A small network was shown many inputs. Here are its activations along a few directions, one row for each input.
In each table, some parts of the input vary, and every possible input appears once, in random order.
Descriptions start from the smaller parts, as in this example, which fits no table here: one of 8 places around a ring, together with either a single point or one of 9 places along a line or (one of 2 separate values, together with one of 6 places along a line).
Shared parts are said once, and a part with two or three values counts as separate values.
In the rows, 128 means zero.

Other details of the inputs shift rows strongly along three fixed directions, in all tables alike. That doesn't count.
To show where, the next rows are all for the same input, with only those details redrawn:
[ 83 164  81 130  58 165 176  66 174 147  36]
[107 112 122  66 159 116  71 140 105 102 142]
[153  52  98 138 181 131 107 153 122 127 161]
[173 189 180 123 149 101 135 100 100 147 147]
[175 142 140 162 142 124 159 103 127 157 134]
[104 119 120  69 149 120  79 132 110 105 135]
[156 105 132 123 169 117 110 136 109 130 158]
[194 131 164 145 182 103 127 128  97 146 178]

Table:
r1: [166 103 115 188 120 133 166 130 151 151 141]
r2: [120  46  80 134 147 142 102 166 139 111 148]
r3: [123 204 170  84 124  81 115  91  99 127 130]
r4: [ 74 113 117  62 152 110  52 141  94  86 134]
r5: [123  93 124  97 161 121  77 161 106 101 162]
r6: [127 200 178 107 114  80 120 100 102 131 139]
r7: [ 83  90  60 121  90 155 141 113 170 130  79]
r8: [118 119 108 116 112 141 130 125 150 129 115]
r9: [184  95 155 225 157 136 168 169 130 148 156]
r10: [ 78  86  50 132 105 156 141 102 159 127  69]
r11: [110 113  97 124 124 124 131 107 133 130 106]
r12: [103 101 149 115 144 115  87 190 118  93 158]
r13: [ 98 110 119  73 149 129  65 152 107  91 141]
r14: [178 125 163 159 175  92 122 131  89 140 179]
r15: [ 90 111 118  48 148 113  63 143 107  95 139]
r16: [ 62  94  84 150  80 169 142 153 172 112  70]
r17: [134  43  93 152 169 117 103 159 120 120 164]
r18: [ 90 141 108 139  64 201 173 136 166 126  69]
r19: [ 81 221 157  79  70 104 122  87 128 119  94]
r20: [138 220 188  77 125 110 113 100 104 127 130]
r21: [193 136 148 211 135 116 183 111 133 166 146]
r22: [168 110 141 188 118 173 183 163 144 146 139]
r23: [148 188 187 138  92 141 168 143 130 138 139]
r24: [114 208 166  84 106  81 123  86 110 129 123]
r25: [161 142 145 193  89 173 205 142 157 156 119]
r26: [143 151 139 130 110 124 148 115 145 142 130]
r27: [151 179 160 122 119 123 143 104 126 142 126]
r28: [153  52  98 138 181 131 107 153 122 127 161]
r29: [ 81 192 173  94 106 129 104 139 114 101  98]
r30: [195 139 149 215 144 126 182 107 127 166 139]
r31: [ 76 128  78 139  72 158 152  97 166 130  59]
r32: [111  51  66 131 127 139 125 142 159 126 126]
- The inputs of r24 and r11 match in every part but one. If r6 is changed in the same way as r24 into r11, which row does it become? => r14
- Describe the family of inputs behind these rows. => one of 4 places along a line, together with either one of 2 separate values or one of 6 places around a ring
- Which other rows does r8 become when the place on the ring of 6 takes its other values? List them by row number. => r2, r3, r7, r17, r21

Table:
r33: [117 119 132  89 156 107  82 139  99 105 155]
r34: [158 147 132 152 125 130 156 104 136 150 124]
r35: [122 120 124 142 115 155 146 146 147 127 111]
r36: [142 189 173 138  95 137 154 125 124 135 127]
r37: [140  87 118 132 152 122 114 153 133 125 153]
r38: [101 120 136  82 133 136  94 161 111 100 144]
r39: [ 91  77 108 110 129 150  89 181 129  92 139]
r40: [117 198 166  73 124 103  99 104 105 117 126]
r41: [140 149 137 136 111 121 151 114 134 141 128]
r42: [ 95  61  59 144 122 151 126 131 152 120 103]
r43: [ 94 129  91 122  84 153 148 106 166 132  79]
r44: [138 137 118 148 116 130 151 105 134 141 118]
r45: [139  91 114 137 162 123 108 140 124 123 145]
r46: [174 114 138 152 157 123 138 131 123 145 158]
r47: [139 178 143 147  97 126 170  91 134 152 106]
r48: [129  91 126 122 144 147 116 171 132 114 145]
r49: [148 115 126 151 141 121 138 125 122 137 142]
r50: [ 67 130 101  77 112 132  93 118 121 102  96]
r51: [153 188 168 142 114 108 154 102 130 149 123]
r52: [ 69 132 108  74 113 130  91 126 133 103  95]
r53: [117 102 120  99 151 123  94 148 121 113 142]
r54: [150  91 117 163 149 126 135 140 138 137 141]
r55: [120  65 102 165 128 159 128 173 143 116 134]
r56: [136 218 180  96 119 107 127  89 104 136 119]
r57: [131  92 116 159 131 155 144 159 147 127 124]
r58: [171  99 125 183 149 125 158 131 128 151 150]
r59: [137 130 145 113 144 107 111 136 110 122 157]
r60: [ 60 164 110  64  85 133 106 103 131 107  83]
r61: [134 166 174  97 147  88  97 129  94 117 159]
r62: [123  84 113 100 157 128  93 155 122 112 150]
r63: [166 102 146 164 155 134 142 160 117 136 165]
r64: [152 188 153 158  98 125 177  87 144 159 105]
r65: [ 91 130  89 129  89 152 146 101 161 133  72]
r66: [161 118 131 160 148 123 144 120 116 143 143]
r67: [153 109 148 110 166 104  99 152 101 118 183]
r68: [ 88 179 140  63 115 113  89 107 115 106 107]
r69: [138 175 165  98 129 106 120 115 103 129 145]
r70: [122 179 181 102 129 114 113 138  98 115 140]
r71: [125  98  96 131 128 138 129 125 135 128 128]
r72: [145 154 162 114 148 105 114 127 109 128 146]
r73: [140 116 115 147 119 135 150 125 151 142 123]
r74: [144 183 150 157  97 119 173  89 136 154 110]
r75: [138  80  91 151 137 147 141 129 135 137 130]
r76: [152 147 186 115 151 114 100 168  92 111 181]
r77: [113  91 118  86 161 120  77 154 113 103 151]
r78: [114 126 103 151 105 139 153 106 145 139  97]
r79: [114 123 133 100 137 108  99 142 116 113 146]
r80: [148 171 138 143 109 135 163  90 135 152 105]
r81: [156 143 163 133 156  99 120 131  99 132 161]
r82: [109 159 121 139  89 132 154 101 156 139  84]
r83: [164  92 123 171 152 126 143 139 137 143 147]
r84: [163 123 141 157 139 113 146 131 126 144 154]
r85: [ 77 127 111 107  97 153 124 139 140 110  96]
r86: [ 83 112  89 124  94 138 131 121 154 121  91]
r87: [162 106 116 167 134 134 158 121 134 149 141]
r88: [182 119 132 184 147 127 167 115 122 159 146]
r89: [117 123 132 102 149 115  94 136 114 114 137]
r90: [ 79 130 117 107 102 153 120 145 146 107  90]
r91: [132  88  91 163 136 146 142 123 145 139 109]
r92: [ 99 109  80 137 104 157 143 108 157 132  78]
- Describe the family of inputs behind these rows. => one of 4 places along a line, together with either one of 3 separate values or (one of 2 separate values, together with one of 6 places along a line)
- The inputs of r82 and r51 match in every part but the place on the line of 4. If r81 is changed in the same way as r82 into r51, which row does it become? => r58
- Which other rows does r38 become when the choice among 3 separate values takes its other values? List them by row number. => r36, r48
- Which other rows does r78 become when the choice among 2 separate values takes its other values? List them by row number. => r89
- Which other rows does r57 become when the choice among 3 separate values takes its other values? List them by row number. => r39, r85
- Start at r41 and move only the place on the line of 6, one step at a time. The first step leads to r67. Which rows follow, in order? => r69, r87, r71, r75

Table:
r93: [146 127  93 216  97 148 192  79 163 168  81]
r94: [146 173 128 160 102 148 180  80 153 160  77]
r95: [142  80 136 136 149 128 119 176 119 122 172]
r96: [ 53 195 122  38  91 112  97  76 112 108  79]
r97: [166 203 192 167 102 125 183 111 122 160 125]
r98: [ 50 176 129  15 127 102  59 100  88  88 104]
r99: [155 177 168 114 130 106 133 107 122 143 141]
r100: [117 108  90 150 127 136 137 104 135 135  99]
r101: [ 75  29  65 100 126 173  88 194 154  88 132]
r102: [ 95 110 101 144  89 175 150 150 157 118  97]
r103: [195 117 136 175 142 122 170 117 140 164 155]
r104: [ 94  25  45 122 129 161 102 156 171 112 116]
r105: [158 114 124 208  95 154 202 133 156 156 126]
r106: [ 85 235 215  27 114  96  73 134  77  93 132]
r107: [183  75 127 129 192 116 105 155 114 129 189]
r108: [158 108 120 168 145 111 142 115 122 148 144]
r109: [ 89  41  99 107 165 151  71 200 113  81 150]
r110: [132 236 212  22 151  76  77 105  72 112 155]
r111: [ 73 180 127  49 112 109  82  91 104 101 101]
r112: [ 63 179 135  18 114 120  66 113 115  91  97]
r113: [107 172 106 140  88 136 173  60 142 152  67]
r114: [164 195 164 156 108  93 169  75 118 165 131]
r115: [ 55 204 156  75  92  88  95 112 132 101  81]
r116: [142  75  82 145 132 146 157 123 159 147 127]
r117: [127 109 154 127 161  72  93 163 121 112 173]
r118: [112 106  95 129 117 150 124 122 158 127 102]
r119: [ 72 199 135  53  89 102  98  81 111 111  94]
r120: [111  60  98 138 131 163 119 185 140 105 143]
r121: [210 188 223 180 152 106 162 147  87 147 189]
r122: [137 189 190 147 144  77 123 121 114 130 128]
r123: [ 68  38  70 117 128 175  94 193 141  84 120]
r124: [136  60 129 114 175 141  82 202 113  97 181]
r125: [172 210 218 140 129 102 148 130  90 137 164]
r126: [104 104  78 127 116 136 128 101 140 127 104]
r127: [136 175 147 144 124 111 132  89 114 140 113]
r128: [113  98 136 116 152 141  99 172 111 107 138]
r129: [109 141  85 140  75 160 174  85 177 149  62]
r130: [101 177 128 112  94 113 123  84 126 129  98]
r131: [167  91 116 178 160 144 139 133 144 144 135]
r132: [109 160 168  99 129 125 105 150 100 102 137]
r133: [104 178 140 124  80 162 151 120 147 126  83]
r134: [189 167 172 199 102 139 202 129 138 163 148]
r135: [104  38  68 113 160 153  90 163 145 108 120]
r136: [134  55  99 155 136 159 134 174 144 128 138]
r137: [170 129 113 189 117 119 195  80 139 174 125]
r138: [ 89 192 156  24 132  82  58 104  79  94 141]
r139: [107  82 137 103 179  78  57 183 112  91 172]
r140: [ 66 118  69  74  87 155 126 103 163 119  70]
r141: [145 158 126 138 119 140 167  90 144 153  98]
r142: [197 109 138 162 171 120 157 125 126 159 165]
r143: [125 181 165 122 104 139 143 124 125 133 107]
r144: [104  63  82 104 134 140  93 151 151 110 134]
r145: [109 142  86 143  77 163 175  84 177 149  57]
r146: [118  73 101 170 128 170 140 171 138 116 123]
r147: [ 74 151 109 114  66 169 148 120 159 125  61]
r148: [108  75  53 135 110 169 145 117 174 133  86]
r149: [173 153 158 167 157 101 142 103 100 152 143]
r150: [137 131 165 112 157 131 102 163 103 115 151]
r151: [187 113 134 189 166 110 153 112 113 156 154]
r152: [ 52 113  59  92  83 143 115  96 150 112  67]
r153: [147 183 171  95 125  99 123 109 118 137 145]
r154: [135  86 107 188 116 162 167 151 147 135 121]
r155: [ 65 116  83 114  61 175 148 131 172 123  67]
r156: [168 114 137 179 125 153 165 151 143 144 144]
r157: [160 115 151 121 174  82  95 135  88 128 183]
r158: [127  70 112  82 173 118  72 163 118 105 169]
r159: [211 158 149 189 129 125 196  90 144 180 142]
r160: [ 99 151 142 116  92 138 135 137 129 115 116]
r161: [105 215 163  66 100  85 109  80 101 124 122]
r162: [108 182 159 115  80 132 145 133 125 118 121]
r163: [142  82 105 154 145 112 119 129 128 133 157]
r164: [187 157 142 179 128 105 176  82 122 168 144]
r165: [112  48  49 142 124 139 131 122 151 128 124]
r166: [131 150 110 154  93 150 174  91 165 155  76]
r167: [132 115 130  93 164  93  94 122  94 120 167]
r168: [167 122 132 173 153 109 144 112 113 151 141]
r169: [146  92 140  85 201  81  67 148  73 108 198]
r170: [168 138 133 216 104 175 204 123 162 162 103]
r171: [192 211 198 124 157 100 138  96  97 149 152]
r172: [ 77 133  97 140  58 171 169 118 171 135  66]
r173: [150  92 148 132 156 131 111 189 109 111 185]
r174: [137  65 122 151 159 147 118 179 121 120 151]
r175: [171 111 173 148 180 129 111 186  92 115 187]
r176: [176 113 137 195 113 147 190 139 151 164 140]
r177: [114  84  75 136 141 138 119 115 131 124 112]
r178: [ 84  83 113 118 155 102  78 166 135  97 128]
r179: [161  77 128 103 199 117  79 161 105 113 179]
r180: [171  70 106 173 157 138 137 144 147 144 150]
r181: [114 106  90 142 114 158 136 117 163 133  90]
r182: [122  71 122 128 157 152  99 193 117  98 159]
r183: [102 134 100 128 106 126 131  97 133 133  91]
r184: [114  55 126 116 186  80  61 193 117  94 182]
r185: [211 186 221 179 150 104 163 149  88 148 194]
r186: [ 71 119  94  83 110 119  84 114 127 105 111]
r187: [187 117 144 151 183 122 141 127 115 149 156]
r188: [109 142  93 145  84 160 169  90 173 149  59]
r189: [118 157 138 100 133 101 105 102 102 122 127]
r190: [184 122 176 143 158 118 127 171 109 130 199]
r191: [110 149 109 143  98 127 140  87 139 138  92]
r192: [118 150 123  80 113 123 118 108 135 124 122]
r193: [172 146 177 102 174  92  98 141  96 129 180]
r194: [ 62 208 162  60  69 132 108 129 117  94  99]
- Describe the family of inputs behind these rows. => one of 6 places along a line, together with either a single point or one of 6 places around a ring or (one of 2 separate values, together with one of 5 places along a line)
- The inputs of r99 and r135 match in every part but the place on the line of 6. If r167 is changed in the same way as r99 into r135, which row does it become? => r98
- The inputs of r191 and r130 match in every part but the place on the line of 6. If r121 is changed in the same way as r191 into r130, which row does it become? => r185
- Which other rows does r164 become when the place on the line of 5 takes its other values? List them by row number. => r119, r157, r167, r186
- Start at r150 and move only the place on the line of 6, one step at a time. The first step leads to r143. Which rows follow, in order? => r147, r136, r155, r176
- Which other rows does r108 become when the choice among 2 separate values takes its other values? List them by row number. => r193
- Which other rows does r129 become when the place on the line of 5 takes its other values? List them by row number. => r107, r142, r180, r193
- Which other rows does r150 become when the place on the ring of 6 takes its other values? List them by row number. => r109, r128, r146, r170, r175

Table:
r195: [109 188 141  76 127  82 100  74 104 126 115]
r196: [ 70  71  55 151  88 174 145 135 178 120  66]
r197: [122  81 106 130 145 145 112 157 133 116 135]
r198: [189 142 146 199 121 139 196 116 147 170 133]
r199: [192 130 170 155 165 113 138 145 107 143 181]
r200: [124 116 138 108 149 118  97 151 110 111 153]
r201: [163  64 107 187 152 142 151 152 140 143 151]
r202: [182 127 168 162 164 112 135 146 105 139 172]
r203: [126 157 152 103 131 127 115 132 116 119 131]
r204: [177 119 156 162 155 114 140 148 118 140 167]
r205: [130 155 157 102 131 116 112 136 116 121 143]
r206: [171 181 146 219  83 137 223  86 161 180  95]
r207: [117 208 159 132  82 122 159  90 130 138  93]
r208: [ 98 154  74 136  77 135 165  47 164 155  52]
r209: [ 82  99  91 102 112 154 109 143 141 107 103]
r210: [ 93  88  62  96 129 126 103  97 141 123 101]
r211: [107 163 143  98 110 128 119 122 121 117 117]
r212: [ 96 120  99 122  98 159 139 127 150 123  90]
r213: [105 175 155 103 111 117 118 121 115 118 115]
r214: [163  56  97 196 146 147 157 152 149 144 146]
r215: [106 136 134  92 125 127 105 137 119 111 130]
r216: [104  55  90 125 148 148 101 170 137 105 134]
r217: [121 103 122 110 139 131 103 151 124 114 145]
r218: [119 143 135 103 125 131 117 132 120 117 130]
r219: [133 190 151  75 137  89 106  73 102 134 127]
r220: [128 116 144 112 153 109  98 155 107 113 160]
r221: [131 102 135 125 150 115 104 155 115 116 158]
r222: [129 145 149 104 132 126 117 134 116 122 140]
- Describe the family of inputs behind these rows. => one of 4 places along a line, together with either a single point or one of 6 places along a line
- The inputs of r218 and r207 match in every part but the place on the line of 4. If r219 is changed in the same way as r218 into r207, which row does it become? => r195
- Which other rows does r196 become when the place on the line of 4 takes its other values? List them by row number. => r197, r203, r216
- List by row number the other rows that have the place on the line of 4 in common with r217. => r197, r205, r209, r210, r211, r215
- Which other rows does r201 become when the place on the line of 6 takes its other values? List them by row number. => r200, r202, r204, r214, r216
